A small network was trained on made-up records. Each row is its average activation on records with the value named, seen along a few directions.
Related values have similar rows: they may be neighbours, one step apart, or belong to one group.
(in the rows, 500 means zero)
Random noise pushes rows far along 10 fixed directions. That doesn't count. These rows show it; they differ only by the noise:
[479,596,357,360,218,295,460,355,321,527,480,324,454,302,587,288,351,341,204,780,476,575,449,207,549,684]
[369,365,418,485,633,797,536,415,444,345,361,825,690,476,599,380,582,364,376,710,607,102,332,702,457,355]
[544,723,538,451,496,455,449,590,570,570,505,292,557,365,536,474,538,528,570,365,349,591,558,459,540,657]
[568,330,344,650,599,668,264,624,798,278,418,479,575,479,460,753,596,523,785,427,525,259,400,805,575,290]
[575,333,172,361,636,572,266,371,550,350,238,515,455,828,204,641,658,409,485,291,690,216,398,763,561,441]
[380,441,653,520,705,488,524,530,729,384,548,557,558,377,392,559,380,456,410,311,510,479,378,769,293,489]
[509,600,786,560,398,670,637,405,359,509,777,704,363,599,758,585,467,758,427,624,413,627,650,526,470,581]
[408,302,628,442,544,791,755,315,282,729,648,736,458,851,326,454,365,848,643,701,698,620,786,313,696,645]
[494,560,307,284,492,411,507,318,339,488,341,391,419,716,231,486,439,483,285,187,531,606,569,520,592,661]
[165,603,408,596,820,545,778,651,620,176,343,788,592,569,562,372,478,563,541,127,293,342,587,847,556,231]
[520,591,489,375,669,608,321,573,719,758,440,291,629,395,376,396,660,510,775,634,515,330,503,372,568,725]
[617,468,144,473,174,524,552,414,70,308,312,514,560,653,605,467,481,456,391,456,521,562,590,413,810,392]


Field W:
w9: [347,365,698,548,576,787,629,337,613,574,714,688,428,427,435,639,305,725,485,627,536,516,499,574,426,536]
w6: [482,625,687,601,461,550,759,596,210,567,454,458,795,334,624,339,516,452,481,336,332,677,596,389,516,449]
w5: [567,500,121,452,463,153,378,575,444,474,170,360,454,595,416,329,693,217,560,512,526,317,438,334,571,306]
w7: [642,529,432,410,511,350,265,425,542,466,541,620,180,914,610,545,774,526,520,702,640,219,506,502,428,522]
w1: [474,562,809,527,702,522,671,631,554,742,627,591,550,484,452,462,527,543,576,352,516,720,509,492,298,547]
w3: [505,455,752,581,775,332,480,738,694,551,541,803,461,664,643,363,763,287,627,583,574,257,356,611,185,242]
w4: [555,542,573,445,490,425,516,511,502,644,466,157,571,478,144,622,401,565,517,153,474,842,571,395,531,716]
w8: [792,395,507,547,433,84,391,749,580,546,576,356,473,545,491,651,534,330,628,195,697,729,428,486,358,412]
w2: [484,552,503,631,496,510,686,664,458,385,471,501,589,389,552,575,477,565,539,218,321,664,566,566,550,302]
The values of W form a 3 by 3 grid.
Question: List every value one step from w6, in the order listed.
Answer: w5, w4
Question: List every value one step from w8, in the order listed.
Answer: w9, w1
Each value of W is a pair of two hidden parts, and every pair occurs once (3 first parts, 3 second parts).
Question: Changing only the second part turns w1 into w4. w3 has the same second part as w1; what does that change turn w3 into?
Answer: w6

Field Y:
y12: [321,418,531,667,508,254,713,608,605,328,589,665,369,383,541,507,199,517,378,443,447,693,473,550,397,235]
y9: [446,473,665,565,522,637,873,575,319,466,529,636,708,441,519,488,254,605,467,112,536,854,653,592,581,518]
y11: [344,520,514,440,507,592,523,413,563,548,493,486,510,391,402,398,379,565,489,695,450,406,539,428,563,594]
y10: [550,375,417,533,424,414,378,566,610,442,579,461,505,415,535,558,364,405,536,509,577,574,466,571,539,474]
y16: [399,510,451,514,615,639,432,539,785,489,510,318,601,245,422,591,468,628,678,520,378,396,484,550,571,518]
y4: [565,361,354,398,535,393,415,505,445,515,298,472,604,519,372,375,571,188,490,451,698,343,354,508,451,367]
y13: [507,296,584,726,534,616,549,625,602,436,552,572,655,364,562,573,445,505,730,503,486,448,484,559,536,263]
y15: [505,421,477,582,522,656,349,465,598,557,458,425,562,465,448,544,565,549,578,647,544,390,469,515,516,501]
y5: [489,471,615,592,542,563,427,455,663,512,610,625,327,429,578,597,538,525,546,711,490,447,450,611,372,431]
y7: [387,520,356,434,419,563,440,409,514,614,533,413,303,414,398,516,415,545,372,659,442,529,472,326,557,585]
y3: [725,635,540,424,453,377,177,530,652,520,604,326,400,450,623,561,742,428,550,740,500,304,411,447,390,599]
y14: [474,326,527,533,426,743,447,296,440,366,516,629,446,547,498,616,397,540,377,709,558,442,383,622,475,460]
y18: [389,503,395,617,455,433,502,532,690,406,587,532,367,450,639,553,452,621,611,672,460,426,514,481,578,477]
y1: [571,463,525,524,549,698,426,493,496,676,436,308,677,411,334,592,568,539,607,495,516,523,518,473,602,619]
y6: [442,417,433,553,479,561,608,473,366,453,375,428,690,451,348,584,348,474,478,227,447,665,558,518,640,437]
y2: [403,422,576,567,525,202,555,669,653,384,530,505,560,356,474,343,354,360,545,594,508,475,376,465,356,417]
y17: [382,558,641,585,627,682,463,489,682,478,577,624,416,540,650,470,597,600,551,773,403,308,501,583,394,497]
y8: [476,488,441,538,548,832,593,489,393,435,407,572,809,288,562,527,534,517,489,436,483,377,429,628,535,482]
The values of Y form a line.
Question: Going along Y from y10 by way of its neighbour y9, in what order are y12, y11, y13, y15, y7, y2 met?
Answer: y11, y2, y15, y13, y12, y7
Question: List every value one step from y8, in the order listed.
Answer: y16, y18
Question: What is the length, in steps, of the shortest route from y17 to y4?
Answer: 5
